A small network was shown many inputs. Here are its activations along a few directions, one row for each input.
In each table, some parts of the input vary, and every possible input appears once, in random order.
Descriptions start from the smaller parts, as in this example, which fits no table here: one of 2 separate values, together with either a single point or one of 11 places around a ring or (one of 6 places along a line, together with one of 8 places around a ring).
Shared parts are said once, and a part with two or three values counts as separate values.
In the rows, 128 means zero.

Other details of the inputs shift rows strongly along two fixed directions, in all tables alike. That doesn't count.

Table:
x1: [ 85  98 109 104 111  77 184 145 146  44 142 131]
x2: [179 107 142  35  56 118 125 183  56  83 197 192]
x3: [107 127 108 162 152 130 120 125 161 129 118 114]
x4: [110 146 114 164 141 139 131 129 159 123 116 105]
x5: [194 129 154  41  61 139  89 168  48 148 186 183]
x6: [137 144 108 128 124 154 108 144 117 129 145 128]
x7: [138 146 135 174 149 136 104 115 148 168 127 113]
x8: [156 126 129 124 113 117 117 128 116 152 129 126]
x9: [ 55  97 108 115 123  74 208 138 140  31 143 101]
x10: [135 144 123 162 130 152  99 111 138 169 101  89]
x11: [103 132 126 148 140 120 123 115 160 142 108 105]
x12: [156 127 143 152 127 143  96 128 127 193 109 118]
x13: [210 149 131  90  94 162  60 155  70 159 180 176]
x14: [147 150 129 174 150 139 102 126 158 159 116 122]
x15: [167 130 153 101 181 235 135  50 145 156 106 146]
x16: [106 127 120  92 107 110 148 141 116  90 139 116]
x17: [107 109 125 109 105 103 148 130 122  88 157 131]
x18: [ 64  77 126 117 130  58 211 149 144  49 138 117]
x19: [ 94 165 152 146 181 135 154  67  85 144  39 175]
x20: [114 118 121 155 130 117 127 109 154 147 102  98]
x21: [137 151 135 158 149 131 103 120 150 176 109 113]
x22: [114 117 125 166 161 126 124 142 155 137 110 117]
Each input here is: either one of 2 separate values or (one of 4 places along a line, together with one of 5 places along a line).
Q: Change only the place on the line of 5 in x14. List by row number the other rows that result.
A: x7, x8, x13, x21
Q: Which other rows belong to the same alternative as x19? List them by row number.
A: x15

Table:
x23: [149 121 134 117 116 148 109 136 124 153 134 113]
x24: [124 132 125 162 162 150 126  94 167 158  91 101]
x25: [149 110 121 104 106 115 129 163 126 107 167 135]
x26: [141 147 125 174 134 126  86 142 139 169 125 123]
x27: [119 134 138 164 178 161 131  96 162 149  98 123]
x28: [110 158 142 188 185 149 122  94 152 168  84 122]
x29: [ 69  65 114  74 106  58 222 153 137  23 148 106]
x30: [142 149 130 138 137 144 107 114 116 164  93 129]
x31: [ 72 105 122 106 147  84 207 131 123  57 105 144]
x32: [173 152 145  92 116 165  98 133  66 156 133 180]
x33: [188 122 143  54  61 150  96 151  70 135 192 153]
x34: [181 159 140 102  99 158  82 120  77 170 132 158]
x35: [128 142 134 153 120 132 101 127 127 170 114 113]
x36: [117 132 138 161 174 157 133  94 161 143 104 125]
x37: [124 129 126 154 155 145 130  93 163 151 101 106]
x38: [ 75  73 118  76 142  87 224 135 130  24 123 144]
x39: [121 134 127 166 162 148 125  87 171 159  99 100]
x40: [139 137 127 143 111 106 104 150 122 134 150 138]
x41: [ 69  95 116 113 116  64 187 146 129  71 119 109]
x42: [199 132 136  84  75 148  82 163  91 139 198 163]
x43: [202 127 135  62  59 140  89 169  77 125 217 173]
x44: [127 144 141 125 145 137 132 118 108 131 118 153]
x45: [ 80 118 122 131 137  80 179 109 141  82 106 115]
x46: [ 97 163  89 152 146 168 113 124 175 100 135  90]
x47: [ 73 101 123 113 107  64 179 138 129  71 136 113]
x48: [ 84  69 103  94 119  57 206 174 150  27 148 118]
x49: [113 151 138 170 176 145 129 105 140 156  85 129]
x50: [196 123 134  73  73 141  90 169  84 128 200 163]
x51: [188 129 145  72  69 158  86 142  80 151 186 148]
x52: [136 143 132 122 118 127 121 111 108 137 120 138]
x53: [147 125 132  99 113 139 129 108 120 124 146 135]
x54: [153 175 100 118  86 177  76 144  72 118 175 143]
x55: [122 124 121 153 161 147 131 100 160 152  88 105]
x56: [ 67  75 122  73 131  74 235 128 135   6 146 147]
x57: [128 117 119 156 144 121 127 148 167 130 128 106]
x58: [121 146 121 207 165 125  90 135 169 179  94 102]
x59: [117 150 123 210 160 121  94 128 172 176 104 102]
x60: [117 152 128 184 165 142 113  97 155 175  65 104]
x61: [200 125 135  40  72 163  98 135  57 134 173 175]
x62: [ 84 105 109 140 130  62 168 161 146  77 127 118]
x63: [173 147 141 111  90 153  69 143  80 185 138 143]
x64: [190 129 145  67  63 157  86 142  78 146 193 152]
x65: [106 148 133 196 152 131 103 110 164 183  88  88]
x66: [120 145 120 208 168 125  91 138 170 179  89 100]
x67: [115 129 135 162 178 159 136  98 162 145  94 123]
x68: [ 72 118 132 132 158  88 191 115 136  70 110 134]
x69: [188 128 146  58  98 175 105 134  67 129 164 189]
x70: [108 147 135 192 145 130 100 109 157 181  97  93]
x71: [ 73  63 111  65 101  58 224 158 130  22 150 110]
x72: [115 157 131 192 167 141 111  89 159 179  71 101]
Q: What do these inputs look like to the network?
A: one of 2 separate values, together with either a single point or (one of 4 places along a line, together with one of 6 places along a line)
Q: The inputs of x40 and x43 match in every part but the choice among 2 separate values. If x26 is changed in the same way as x40 into x43, which row does it become?
A: x50
Q: The inputs of x61 and x60 match in every part but the choice among 2 separate values. If x53 is changed in the same way as x61 into x60, which row does it become?
A: x45
Q: Change only the place on the line of 6 in x67. List by row number the other rows that result.
A: x27, x36, x38, x56, x69
Q: Change only the choice among 2 separate values in x31. List by row number the other rows that result.
A: x69
Q: Change only the place on the line of 4 in x59. List by row number the other rows that result.
A: x28, x52, x70

Table:
x73: [154 140 134 121 115 136 100 140 103 153 134 144]
x74: [137 112 134  88 100 107 142 141 104 106 152 146]
x75: [130 142 130 153 134 134 107 125 132 160 109 118]
x76: [110 125 131 155 143 119 132 113 155 144 106 103]
x77: [  9  81  95 151 162  34 248 131 186  12  96  84]
x78: [105 138 120 166 145 125 129 119 148 132 110 107]
x79: [115 120 122 154 147 134 134 115 160 137 111  99]
x80: [108 135 122 168 154 123 128 123 152 132 111 118]
x81: [143 129 126  97 100 122 123 146  92 106 159 156]
x82: [148 134 130 147 136 158 100 117 140 166 123 115]
x83: [110 134 122 157 154 133 130 121 162 130 114 110]
x84: [120 124 146  94 139 146 156 107  96 111 116 159]
x85: [129 118 125  89  94 106 137 147  95 102 143 142]
x86: [119 120 126 158 155 133 135 122 163 135 112 110]
x87: [111 125 131 156 145 119 133 114 155 144 107 105]
x88: [147 140 140 148 132 145  98 116 134 174 120 122]
x89: [128 131 123 122 118 121 128 136 114 114 140 138]
x90: [153 144 129 116 114 155 100 130 115 144 146 134]
x91: [154 143 130 117 117 154 100 132 117 143 147 138]
x92: [138 114 127 112 121 129 135 135 127 116 142 133]
x93: [138 112 135  88 101 107 142 142 104 106 152 147]
x94: [131 128 125 113 123 131 129 137 127 112 144 138]
x95: [132 126 130 117 121 113 129 144 112 123 131 140]
x96: [140 106 125  86 104 121 144 143 110  97 156 142]
x97: [141 151 129 149 135 161  96 118 139 162 125 114]
x98: [131 118 126  90  99 105 139 149  96 103 144 146]
x99: [145 128 126  85  99 133 125 143 102 106 162 147]
x100: [140 130 129 149 141 150 112 119 147 156 120 114]
x101: [132 118 127  91 101 105 139 150  96 104 145 148]
x102: [130 147 126 160 138 141 105 121 134 152 120 122]
x103: [139 135 140 153 141 136 110 121 141 163 117 123]
x104: [130 149 133 146 167 158 129  78 138 153  81 135]
Q: What do these inputs look like to the network?
A: either one of 2 separate values or (one of 5 places around a ring, together with one of 6 places along a line)
Q: A walk changes only the place on the ring of 5. It starts at x100 and steps to x88. List the rest of the walk in order.
A: x98, x102, x99
Q: Which other rows belong to the same alternative as x104? List them by row number.
A: x84
